Each row below is a small network's average activation on inputs in which a field has the value named, seen along a few directions.
Values that are neighbours, or in one group, have similar rows; names and order tell nothing.
In the rows, zero is written as 500.
Strong random noise was added to every row along 2 fixed directions; ignore it. To show where, here is one row again and again, with new noise each time:
[480 532 429 483 540 456 486 455 421 527 537 407 481 474 452]
[520 429 350 354 376 483 436 502 429 429 471 364 381 554 477]
[436 518 480 186 575 363 474 475 269 254 465 371 322 517 545]
[458 568 467 480 606 430 503 441 392 517 549 416 491 452 459]


Field RUR:
gisat: [398 535 612 469 620 431 455 501 394 443 626 451 645 383 515]
vina: [480 428 549 343 505 486 517 619 514 330 550 466 573 540 628]
fet: [471 457 516 350 532 526 583 480 604 423 503 692 445 532 559]
rovo: [441 560 574 853 468 532 410 598 600 718 541 509 665 455 383]
zote: [600 510 515 567 451 496 563 634 582 601 419 626 535 509 602]
kore: [602 521 493 470 397 448 591 443 485 522 362 509 367 602 532]
doti: [603 391 460 707 277 734 405 576 812 601 537 591 639 589 451]
funan: [673 379 504 444 493 502 570 558 515 479 538 598 534 559 505]
bavez: [430 540 632 778 536 474 574 561 635 570 526 604 738 461 513]
mik: [382 747 577 588 873 353 530 377 306 522 640 490 560 357 483]
nemag: [443 530 558 469 600 512 437 399 452 455 485 455 365 430 462]
mufaf: [332 612 675 644 701 537 449 432 543 522 624 533 598 402 432]
rud: [601 494 359 350 398 597 592 511 408 524 461 512 406 562 545]
bivit: [500 527 601 177 650 412 610 343 396 269 339 511 328 448 576]
gubuz: [352 672 647 653 757 371 516 427 323 573 459 510 499 405 498]
Each value of RUR is a pair of two hidden parts, and every pair occurs once (3 first parts, 5 second parts).
- Changing only the second part turns rovo into kore. gisat has the same second part as rovo; what does that change turn gisat into? => rud
- Changing only the second part turns doti into fet. bavez has the same second part as doti; what does that change turn bavez into? => zote

Field SOTA:
raku: [461 486 601 574 431 500 436 634 518 499 491 536 537 545 493]
fabuv: [513 426 376 434 417 495 503 459 480 522 475 441 327 500 464]
sezug: [544 500 513 572 523 499 568 571 596 558 587 561 664 471 504]
kepa: [616 511 452 722 451 523 576 501 633 697 495 562 514 561 477]
gop: [524 504 481 507 490 554 660 468 506 513 432 516 486 499 541]
zis: [482 533 445 467 479 432 427 491 377 423 560 403 517 492 506]
dano: [412 492 515 492 464 486 375 489 501 367 451 395 472 487 490]
pupi: [647 396 368 610 304 615 585 534 618 644 423 493 460 615 520]
vezu: [461 560 552 490 619 505 511 536 520 467 590 624 559 510 551]
badi: [409 534 542 680 478 557 387 474 575 630 524 459 578 422 430]
gif: [437 597 536 540 686 426 490 484 343 509 599 407 588 410 510]
zar: [505 505 456 503 533 525 517 426 443 618 531 485 412 447 424]
lod: [416 510 637 253 607 495 506 504 443 268 498 571 408 586 609]
nimi: [455 605 487 604 589 470 485 490 399 578 580 418 591 417 424]
kuguv: [511 545 406 619 614 484 510 427 472 647 540 519 525 425 418]
pigov: [546 388 584 197 474 398 487 557 438 235 458 488 445 546 608]
kop: [471 490 590 569 448 507 433 621 540 459 488 529 562 512 535]
gor: [443 467 481 632 390 592 375 501 609 573 491 415 539 494 392]
vuba: [560 388 559 494 435 539 505 507 621 479 498 503 562 501 519]
pinal: [513 564 531 639 591 496 540 532 564 609 653 634 692 451 521]
lofi: [527 450 460 106 500 441 452 445 273 229 420 439 245 554 571]
lidek: [517 513 486 472 441 450 560 456 548 491 383 573 477 491 491]
rul: [537 532 506 555 530 452 544 488 543 566 405 595 467 500 523]
faf: [469 570 532 629 556 519 670 406 555 655 464 581 611 417 478]
bibud: [534 360 502 255 367 588 441 564 581 289 416 494 379 622 580]
nobi: [585 395 332 261 411 494 446 474 419 344 431 428 297 598 493]
mubek: [448 548 476 438 472 486 448 521 387 484 529 374 450 528 467]
SOTA is arranged as 6 separate groups.
- Which other values are in the same group as pinal? Give them in the order they are listed. => sezug, vezu, lod, pigov, vuba, bibud
- Which other values are in the same group as gop? Give them in the order they are listed. => kepa, pupi, lidek, rul, faf
- Which other values are in the same group as gif? Give them in the order they are listed. => zis, nimi, mubek
- Which other values are in the same group as gor? Give them in the order they are listed. => dano, badi
- Which other values are in the same group as kop? Give them in the order they are listed. => raku
